These are the activations of a small neural network, seen along a few directions. Each row is one input.
Each table varies a few parts of the input and shows all the possible inputs, shuffled.
A made-up example of a description, with smaller parts first: one of 3 separate values, together with either a single point or one of 11 places along a line or (one of 6 places along a line, together with one of 8 places around a ring).
Shared parts are said once, and a part with two or three values counts as separate values.

Other details of the inputs shift rows strongly along two fixed directions, in all tables alike. That doesn't count.

Rows:
R1: [18 -3 -9  8 12 -4  2 -1  0  2 -3 -3 -8 -5]
R2: [-28 -14   8 -14 -22  18   0  11   5 -15   7  11  25   9]
R3: [ 17  -3  -5   3  21   6   1   0  -3   4  -4  -2   2 -11]
R4: [ 23   0 -13  18   6 -15   6  -3   1   0  -4  -6 -26   0]
R5: [-30   1   5   1 -42   2   3   3   5 -15   2   9  -4  18]
R6: [  7  10  -3  20 -20 -28   2 -10   7  -4  -4  -8 -35  15]
R7: [ 21   1  -8  10  14  -2   3  -1  -4   2  -2  -2 -10  -6]
R8: [-21 -14  12 -20  -7  24  -3  10   3  -9   6   9  34  -1]
R9: [ 20   0   6   4  26   5  -5  -5  -2   5  -3  -2   7 -10]
R10: [-35  -6  14 -17 -20  21  -4   4   4  -9   2   9  28   3]
R11: [  9  -2 -11   5   2  -8   9   6   5   5   9   0 -11   5]
R12: [14 -5 -5  0 16  2  0  2 -1  1 -1 -2  3 -7]
R13: [-31   3  -6   8 -54 -15  10   2   3 -16   0   5 -28  25]
R14: [ 12   7  12  -4  21   1  -9  -8   0   8  -5  -6   7 -10]
R15: [  8   8   2   3   7 -11  -1  -6   8  14   6  -4  -9   4]
R16: [-4 -2 -4 -5  2  9  2  4 -6  0 -1  0  6 -6]
R17: [ -6  -7   6 -23  20  24  -6   7  -8   6  -1   2  36 -17]
R18: [ -6  -3   0 -17  18  15   0  10  -2  12   9   3  26  -9]
R19: [22  1  1 10 18 -6 -4 -6  1  3 -3 -4 -5 -4]
R20: [25  4  2 13 19 -4 -3 -6 -2  3 -2 -3 -7 -4]
R21: [ -5   1 -18  18 -36 -24  11   3   3 -10   0  -2 -38  18]
R22: [-1 -9 -3 -6  0  7  3  7  1 -4  1  3  7 -3]
R23: [-50  -5  -2  -7 -61   0   8   8   4 -21   4  12  -4  24]
R24: [-24  -1  11  -8 -16  13  -3   1   3  -7  -1   6  15   4]
R25: [  4  -6  10 -16  29  18  -5   5   3  13  11   4  33  -9]
R26: [ 11   9   2   3  12 -12  -5  -9  -5   7  -6  -8  -9  -4]
R27: [  1   8  -2   1   1 -14   2  -3   2  11   6  -3 -12   5]
R28: [ 20   9   6   7  22  -8  -9 -13   0  10  -8  -8  -5  -8]
R29: [ -2   4 -17  20 -34 -21  12   2  -1 -10   0  -1 -40  17]
R30: [ 15   5 -12  14  -1 -20   4  -3  -2   1  -3  -8 -27   3]
R31: [-30  -1  11 -20  -9  23  -4   4  -7  -4   1   9  30  -3]
R32: [23  1  1 11 19 -6 -3 -7  1  3 -3 -5 -6 -5]
R33: [ 5  7  6 -6 12 -3 -5 -5 -5  7 -5 -4  2 -7]
R34: [-12  -7   2 -18  11  23  -3   6  -6   1   0   4  29 -12]
R35: [ 12   9   1   4  14 -10  -5 -10  -5   9  -7  -7  -8  -6]
Each input here is: one of 5 places around a ring, together with either a single point or one of 6 places along a line.
The inputs of R31 and R7 match in every part but the place on the ring of 5. If R33 is changed in the same way as R31 into R7, which row does it become?
Answer: R22
Change only the place on the ring of 5 in R9. List by row number the other rows that result.
Answer: R3, R13, R16, R24
Change only the place on the line of 6 in R14. List by row number the other rows that result.
Answer: R5, R6, R10, R24, R28

Rows:
R36: [ -1   5   0  -3  -5 -18   5   1  11   7  13  -1 -10  10]
R37: [-19 -10   7   0 -31   9   2   9   3 -21  -2  11   5  10]
R38: [  1   6  -8  -5   6   3   5   8 -10   7   8   3   0  -2]
R39: [-6  4  9 -9 19 20 -4 -3 -3 12  3  8 25 -8]
R40: [-1  3 12 -1  1  4 -8  0 -3 -1  1  1  9  3]
R41: [-36   1  14 -16 -19  10  -7  -1   1  -3  -1   3  21   6]
R42: [  3  -4   2  -3  14   9  -3  -1  -1  -1  -8  -6  12 -10]
R43: [ -6   5   6   1  -7  -3  -4  -7   0  -7 -11  -7  -3  -3]
R44: [-16  -1  14 -16  -4  -1  -6  -1   2   1   4   0  16   2]
R45: [  9   3 -26  13  -9 -13  15  10  -5  -1   6   1 -27   4]
R46: [-14   4  -8  19 -47 -19  13   5  13  -6  12   5 -37  29]
R47: [ 14   2  -9  15   8 -12  -1  -9   0   1 -12  -8 -18  -4]
R48: [ 9  4  3  0  2 -8 -6 -5  2 -4 -8 -6 -4 -3]
R49: [-26  -7 -15 -20 -16   9   7  15  -5  -1  10   7  15  -1]
R50: [ -2  11 -18   6 -21 -26  11   3  -3   8   5  -4 -34  11]
R51: [ 22  -9  -8  16   6  -4   3   1   0  -6  -3  -3 -12   1]
R52: [ 16  -3 -21  14   2  -6  10   5 -12  -7  -3  -3 -19  -5]
R53: [38  1 -6 13 34 -7  0 -2  2 14  3 -5 -7 -6]
R54: [-15   5  14  -4  -5  14  -6  -5  -6  -2  -1   3  15   1]
R55: [-28  -7  10 -16 -23  14  -5   5   6 -13  -5   6  21   1]
R56: [ 7 -1  4 -3  8  0  2  2  2  7 13  4  4  4]
R57: [ -4 -15   0   0  -5  20   1   7   1 -11  -2   6  14  -4]
R58: [ 14   1  -8   5  11 -12   4  -1  10  11   3  -6 -12  -2]
R59: [ -6  -2  -7  10 -15   3  10   5   5  -6   7   4 -10  11]
R60: [  7  -7   3   4  14  15   0   0  -4  -5  -6  -1  10 -10]
R61: [  7   4 -12  14  -4 -20   9  -4   9   8   0  -7 -28   9]
R62: [-16   3  13 -10 -11  -3  -8   0   3  -2   1  -2   9   6]
R63: [ 18  15   2   4  25 -15  -1 -12   1  22  -1 -10 -13  -5]
R64: [-15   6  -8   9 -41 -26  11   2  14   1  10  -2 -33  27]
R65: [ 6 -5 -4 12  4  7  0 -4 -3 -9 -9  4 -1 -5]
R66: [ 9  4 -3 -2 24  4 -3 -4  3 13 -1 -3  6 -8]
R67: [ 11   5   5  10   7   3  -3 -10  -6  -6 -10  -3  -6  -8]
R68: [ 6  2  3 -1  7  2 -1  2  3  8 11  3  5  4]
R69: [-11  -6  -2  -3   0  18   2   2   1  -1   3   9  13  -1]
R70: [19 -2 -3  3 23  9  0  2  3  8  6 -2  7 -7]
R71: [-22  -1  11 -14  -6  17  -8  -4  -2  -7 -11   4  22  -6]
R72: [-18  10   5   5 -25 -14  -2  -9   3  -3  -5   1 -13  12]
R73: [ 22  -3   9   2  23   2  -5  -4  -5  -3  -7   0   2 -11]
R74: [ -3  -2   1 -13   9  22  -3   5 -17  -7  -7   1  17 -16]
R75: [19 -8 -1  0 20 -5 -1  0  2  0 -4 -7  0 -7]
R76: [ -5   6   7 -13  17  16  -6   5 -17   3  -1   0  21 -12]
R77: [ 9 -4 -3 -6 17 -2  0  4  8 11  7 -3  6  0]
R78: [  4   3  -9  -4  -1  -7  -1  -3 -12   0 -10  -4 -10  -7]
R79: [-18   1   8 -11  -2  20   2   2   0   5   9   8  20   2]
R80: [-27 -14 -16 -10 -27   5   9  15  -6 -14   2   8   0   1]
R81: [  4  15  -3   8   1 -20   1 -11   5  12   0  -4 -22   4]
R82: [-12  -3  11   1 -21  -3   1   3   1  -9   4   7  -1  13]
R83: [ 17   6   7   8  18   8  -8 -12  -8  -2 -15  -1   2 -12]
R84: [-26   1  -8  -2 -40 -17   4   3  -6  -6   0   1 -22  16]
R85: [ -4   4   9   6 -11   0  -4  -4  -1  -1   0   0  -2   5]
R86: [ 30  -4  -6   9  28 -12  -4  -4   1   7  -7 -10  -7 -10]
R87: [ -7   8   5   2 -14 -12  -8  -8   3   0  -2  -5  -6   5]
R88: [14  6  5 -7 29 -5 -6 -2  4 21  8 -5  8 -7]
R89: [ -7   6  16  -7  16  19 -12  -9  -9   3  -6   5  26  -9]
R90: [ -5  -6   9 -15   0   4  -5   0   2  -8  -2   1  18  -6]
R91: [ -5 -11  -4 -14   6   3   3   7   8   2  14   2  17   0]
R92: [ 29  -8  -9  18   8 -12   6  -1   1  -7  -3  -4 -21   2]
R93: [ 31  -3  -8  14  18 -13   6   2   5   6   7  -1 -15   2]
R94: [ -7  -5  10  -3  -9  17  -4   1  -2 -11  -6   5  14  -4]
R95: [ -9 -11  -1  -8  -4  12  -1   6   5  -6  -3   1  17  -5]
The inputs of R89 and R72 match in every part but one. If R94 is changed in the same way as R89 into R72, which row does it become?
Answer: R55
Describe the family of inputs behind these rows.
Answer: one of 2 separate values, together with one of 5 places around a ring, together with either a single point or one of 5 places along a line
Change only the place on the ring of 5 in R55. List by row number the other rows that result.
Answer: R58, R64, R87, R95
Change only the place on the line of 5 in R69. List by row number the other rows that result.
Answer: R53, R59, R70, R93
Change only the place on the line of 5 in R55. List by row number the other rows that result.
Answer: R43, R48, R71, R90
Which other rows agree with R61 in the choice among 2 separate values and the place on the ring of 5? List them by row number.
Answer: R49, R58, R66, R77, R91
